These are the activations of a small neural network, seen along a few directions. Each row is one input.
In each table, some parts of the input vary, and every possible input appears once, in random order.
A made-up example of a description, with smaller parts first: one of 6 places along a line, together with either a single point or one of 11 places along a line or (one of 3 separate values, together with one of 8 places around a ring).
Shared parts are said once, and a part with two or three values counts as separate values.
In the rows, zero is written as 128.

Rows:
x1: [ 91 108  80 219 127 109  95 147 161 127 102  98  34 162 114 141 218 127
 143 200]
x2: [ 69  78 107 186 112 137  83 145 156  97 109  67  47 159  89 169 181 117
 104 185]
x3: [170 187 151  69 118 125 162 114  69 149 154 174 211 105 170 122  62 128
 134  68]
x4: [ 74  56 122 172 135 144  95 136 187  91 105  71  55 142  72 152 182 123
 112 185]
x5: [164 176 160  59 122 135 173 104  83 139 152 174 215  92 156 124  62 126
 144  58]
x6: [ 79  73  98 184 120 131  77 149 168 105 104  72  45 166  93 143 180 127
 103 183]
x7: [ 73  64 119 179 119 145 100 134 163  94 114  67  50 141  72 176 185 115
 101 182]
x8: [176 166 167  55 141 132 176 104 100 144 150 176 219  89 153 104  61 133
 141  68]
x9: [181 182 141  67 127 120 157 119  81 157 150 178 208 113 174  96  60 139
 133  66]
x10: [189 213 123 108 133  98 172 119  75 181 148 200 191 108 193  93 104 138
 177  87]
x11: [186 171 155  60 143 124 163 117 103 151 147 182 213 104 165  84  60 137
 137  69]
x12: [ 84  61 110 177 137 135  82 148 190  99 102  77  49 156  84 131 181 126
 107 186]
Q: What is each input in this table made of?
A: one of 2 separate values, together with either a single point or one of 5 places around a ring
Q: Changing only the choice among 2 separate values turns x12 into x11. The same change can be made to x4. Which row results?
A: x8

Rows:
x13: [101 142 119 198 163 110 102 153 158 122 107 126  89 138 140 126 185 127
 176 224]
x14: [ 76  69  83 147  97 149  77 146 150  98 120  92  66 146  91 142 161 119
 129 118]
x15: [ 96 136 110 196 123 112 101 146 158 123 102 111  75 157 131 122 188 101
 163 186]
x16: [131 122 101 196 126  92 106 147 155 143 121 112  71 163 131 131 202 108
 114 192]
x17: [168 159 177  72 118 136 143 124  80 120 166 159 197 113 155 140  62 100
  77  99]
x18: [176 176  93  99 126  96 142 113  67 192 146 164 158 144 183  88  98 168
 130  88]
x19: [128 170 184  71 114 146 133 126 102  96 150 164 210 111 153 141  57  97
 137  82]
x20: [104  66  91 160  99 142  93 154 137 124 137  76  53 149  88 141 152 130
  84 135]
x21: [162 140 136 131 127 124 223  74  85 157 158 157 138  62 107 178 166 118
 144 112]
x22: [125 212 135 100  90 127 130 137  53 135 135 146 203 131 181 150  63 127
 160  82]
x23: [ 98  42 158 125 143 139 100 116 163  99 126  59 113 125  74 163 142 142
  67 172]
x24: [158 136 176  54 160 138 142 130 166 115 127 177 196  93 133  85  77 108
 155  74]
x25: [138 185 102  96 117 106 131 115  89 166 127 168 168 139 185  89  90 164
 192  73]
x26: [200 131 181  63 165 140 159 134 138 144 143 161 181  99 130  78  70 116
 101  98]
x27: [ 61  55 167 125 141 161  96 115 168  86 107  62 120 122  73 156 129 135
 113 165]
x28: [ 96  67 124 131 124 148 121 124 160  96 120  63  78 151  77 159 131 137
  61 161]
x29: [121 157 147 125 123 139 208  77 111 132 143 157 150  58 111 178 164 116
 206  92]
x30: [ 64  74 125 126 122 163 111 119 170  78 102  73  88 149  77 157 127 127
 107 150]
x31: [162 140 114  82 153 114 146 116 163 139 119 186 186 112 156  49 104 162
 179  70]
x32: [166 196 116  95  94 108 133 127  40 157 154 153 192 131 183 156  79 127
  95  92]
x33: [ 87 119 100 187 106 142  94 150 141 108  92 111  47 156 113 132 169 116
 140 135]
x34: [133 133 118 205 168  98 113 156 149 146 125 117  81 144 140 132 188 134
 128 234]
x35: [118 110 100 193 109 129 104 154 133 132 110 104  39 161 111 137 171 124
  93 147]
x36: [203 136 117  94 161 116 163 118 136 167 135 172 173 121 149  42  97 168
 124  92]
Q: Changing only one part turns x18 into x25. The same change can be made to x20. Which row results?
A: x14
Q: What is each input in this table made of?
A: one of 2 separate values, together with either a single point or one of 5 places around a ring or one of 6 places along a line
Q: Change only the place on the ring of 5 in x24. List by row number the other rows that result.
A: x19, x22, x25, x31

Rows:
x37: [146 133 131 107 146 120 122 130 134 139 125 135 153 138 146  93 101 148
 123 127]
x38: [104 113 154 101  98 154 121 120  99  98 138  93 142 129 107 183  91 114
  74 113]
x39: [120  87 143  89 125 155 118 127 138 110 132 107 138 123 102 122  91 135
  99  98]
x40: [139 199  92 149  99  99 130 129  69 164 129 159 136 146 183 127 133 136
 163 106]
x41: [135 119 136  96 136 135 122 128 153 114 114 134 145 140 127  97  96 134
 111 106]
x42: [143 133 144 113 155 122 147 113 141 136 125 143 157 114 134 107 121 143
 144 132]
x43: [101 111 164 104 106 156 148 104 108  95 142  99 145 105  95 196 109 105
  96 120]
x44: [172 162 125 138 145 108 150 139 117 161 145 170 142 108 155 103 141 122
 157 130]
x45: [ 86  86  84 204 123 119  64 168 166 116 113  82  33 174 110 135 194 122
 115 201]
x46: [173 161 111 132 133 104 133 140 108 165 138 160 137 138 164  92 124 134
 128 121]
x47: [ 85  86  98 212 133 122 108 132 171 118  96  83  33 148  89 154 221 127
 131 201]
x48: [117  85 155  92 133 155 143 109 147 108 134 113 142  99  90 136 111 128
 120 103]
x49: [132 118 153 102 147 139 137 123 161 110 121 144 150 112 118 108 114 121
 140 114]
x50: [138 200 102 153 112 106 149 129  78 159 140 170 139 118 173 139 146 122
 191 119]
Q: What is each input in this table made of?
A: one of 2 separate values, together with either a single point or one of 6 places along a line
Q: Changing only the choice among 2 separate values turns x37 into x42. The same change can be made to x39. Which row results?
A: x48
Q: Change only the choice among 2 separate values in x46. List by row number the other rows that result.
A: x44
